A small network was shown many inputs. Here are its activations along a few directions, one row for each input.
In each table, some parts of the input vary, and every possible input appears once, in random order.
Descriptions start from the smaller parts, as in this example, which fits no table here: values(2) and (point or line(11) or (line(4) and ring(5))).
Shared parts are said once, and a part with two or three values counts as separate values.
In the rows, zero is written as 128.

Other details of the inputs vary at random and push rows far along two fixed directions, the same in every table; ignore that.

Rows:
R1: 107 103 127 133 143 121 139 146 111 148 125
R2: 182 151 221 106  87 189  96 118 167 151  52
R3: 108 114 131 119 139 123 135 155 111 139 120
R4: 132 173  61 161 126 102 135  92 137  72 197
R5: 110 113 131 122 136 125 136 157 110 139 123
R6:  99 106 129 124 147 118 137 145 111 146 120
R7: 134 175  63 164 125 105 134  85 140  74 197
R8: 110 113 130 122 136 125 134 157 110 139 123
R9: 182 151 220 106  89 191  95 118 166 150  51
R10: 146  73 128  95 132 112 121 144 111 145 139
R11: 183 152 220 105  89 191  96 118 166 151  52
R12: 101 104 126 127 148 120 136 143 112 148 121
R13: 132 176  64 163 127 104 135  79 142  75 195
R14: 100 103 127 128 149 120 138 143 112 147 122
R15: 110 110 129 127 139 124 136 158 111 138 125
R16: 101 112 129 119 142 121 135 152 109 140 119
R17: 145  73 128  96 132 111 120 143 110 144 138
R18: 206 218 165 133  73 174  91  56 194  83 113
R19: 145  73 127  96 132 112 119 144 110 145 138
R20: 101 111 130 119 143 120 136 151 109 140 120
R21: 100 103 127 128 148 120 137 142 112 148 121
R22: 105 103 127 131 145 122 137 143 112 150 123
R23: 121 171  68 152 133 100 134  84 140  78 186
R24: 111 107 127 131 139 123 137 155 109 142 126
R25: 101 109 129 119 146 119 137 149 111 142 120
R26: 119 169  65 150 134  97 135  88 136  74 188
R27: 131  98 130 124 125 126 131 140 126 153 110
R28: 183 151 221 105  87 189  97 118 168 151  53
R29: 129 173  67 162 129 104 135  76 143  76 191
R30: 105 103 127 130 145 122 139 143 112 150 124
R31: 125 172  68 156 133 103 133  79 142  78 187
R32: 132  99 131 123 125 129 132 140 125 152 109
R33: 159 170 234 102 105 192  99 118 157 142  53
R34: 206 218 167 134  74 176  94  55 193  82 112
R35: 189 233 165 140  85 174  95  68 179  71 128
R36:  99 107 128 123 146 119 136 145 112 146 120
R37: 204 216 165 134  74 174  92  56 194  83 113
R38: 100 110 129 119 143 121 137 151 109 139 121
R39: 109 112 130 123 137 125 137 157 110 138 124
R40: 110 106 127 133 140 125 136 150 110 147 127
R41: 112 112 130 126 139 125 135 158 111 139 125
R42: 153 163  72 153 109 109 127  76 159  82 177
R43: 132  98 130 123 125 127 131 141 127 154 110
R44: 102 112 130 118 142 121 136 152 109 140 120
R45: 110 105 127 134 140 124 137 150 110 146 127
R46: 106 103 126 133 144 122 141 146 111 148 126
R47: 131  99 130 124 125 129 130 140 125 152 108
R48: 109 105 127 133 141 124 139 150 111 146 128
R49: 111 111 129 127 139 124 135 157 110 139 124
R50: 130  96 130 124 125 128 131 140 128 152 110
R51: 100 107 129 120 147 118 138 149 111 141 121
R52: 155 165  73 153 109 110 127  76 157  83 174
R53: 111 112 129 127 138 125 134 158 111 139 124
R54: 131  98 131 125 125 128 131 140 125 151 109
R55: 111 107 127 131 139 124 138 155 110 142 127
R56: 182 151 222 106  87 188  97 117 167 151  52
R57: 106 113 131 120 139 122 135 155 110 138 120
R58: 107 113 131 119 139 123 134 155 111 138 120
R59: 145  72 127  96 133 112 122 143 111 144 139
R60: 119 169  65 150 134  97 134  89 136  74 187
R61: 121 169  62 150 130  98 137  97 134  71 191
R62: 125 170  62 154 127  99 136  98 133  71 193
R63: 104 103 127 131 145 121 138 143 112 149 123
R64: 107 104 126 132 143 122 138 146 111 148 125
Each input here is: values(4) and (point or line(4) or ring(11)).
Which other rows does R3 become when the values(4) part takes its other values? List them by row number. -> R57, R58, R61
Which other rows does R44 become when the values(4) part takes its other values? List them by row number. -> R16, R20, R38

Rows:
R65: 179 208  94 145 100 123 109  47 176  48 189
R66: 133 123 149 116 127 134 125 140 130 129 121
R67: 131 136 155 124 123 143 130 128 134 129 110
R68: 127 139 154 125 129 145 117 124 129 135 112
R69: 118 108  92 138 137 108 137 126 120 128 145
R70: 126 120 119 130 124 124 135 137 124 133 130
R71: 127 127 147 116 128 135 131 135 129 132 116
R72: 145 129 148 122 113 142 120 137 135 132 114
R73: 103 101  82 137 150  96 144 134 102 126 162
R74: 124 133 148 125 131 140 129 139 119 130 117
R75: 130 134 154 126 128 142 122 120 138 137 111
R76: 102 122  99 134 141 105 144 133 119 121 147
R77: 123 142 157 129 128 144 127 129 136 133 110
R78: 107 131 119 128 138 120 133 140 113 125 133
R79: 135 123 142 120 122 136 119 142 130 132 115
R80: 123 134 128 123 133 128 130 135 118 122 136
R81: 127 128 134 131 125 135 130 134 129 131 115
R82: 133 133 152 117 124 137 122 121 137 134 108
R83: 147 125 146 120 114 141 122 124 136 139 112
R84:  97 106  81 132 150  93 140 134 103 126 158
R85: 126 120 121 137 126 126 138 136 124 133 128
R86: 121 133 143 134 130 140 126 136 132 137 110
R87: 109  97  77 132 142  96 141 132 113 130 155
R88: 134 133 148 129 125 144 118 123 138 139 107
R89: 144 111 136 121 118 132 121 133 130 139 121
R90: 139 116 136 129 121 135 129 128 129 142 116
R91: 129 131 135 130 122 134 130 135 130 135 116
R92: 136 118 134 117 132 126 120 134 119 129 136
R93: 114 108  97 134 140 105 143 123 120 125 150
R94: 147 219 103 158 112 134 115  68 159  60 173
R95: 128 131 145 136 126 141 130 136 132 140 114
R96: 127 125 121 127 128 124 125 124 130 131 122
R97: 139 131 143 134 123 141 124 123 137 139 116
R98: 101 114  87 138 142 102 142 140 114 126 144
R99: 134 129 150 116 130 137 120 145 119 128 125
R100: 143 130 146 124 117 140 122 125 136 139 108
R101: 148 123 147 116 118 139 113 128 137 134 112
R102: 105 108  84 134 140 102 142 141 114 126 150
R103: 130 121 140 114 132 131 124 132 119 135 124
R104: 129 120 126 119 130 122 131 121 130 129 133
Changing only one part turns R86 into R77. The same change can be made to R79. Which row results? -> R66
Describe the family of inputs behind these rows. -> values(2) and line(4) and line(5)
Which other rows does R75 become when the line(5) part takes its other values? List them by row number. -> R65, R82, R93, R104
Which other rows does R90 become when the line(4) part takes its other values? List them by row number. -> R69, R73, R93
Start at R92 and move only the line(4) part, one step at a time. The first step leads to R65. Which rows follow, in order? -> R101, R89
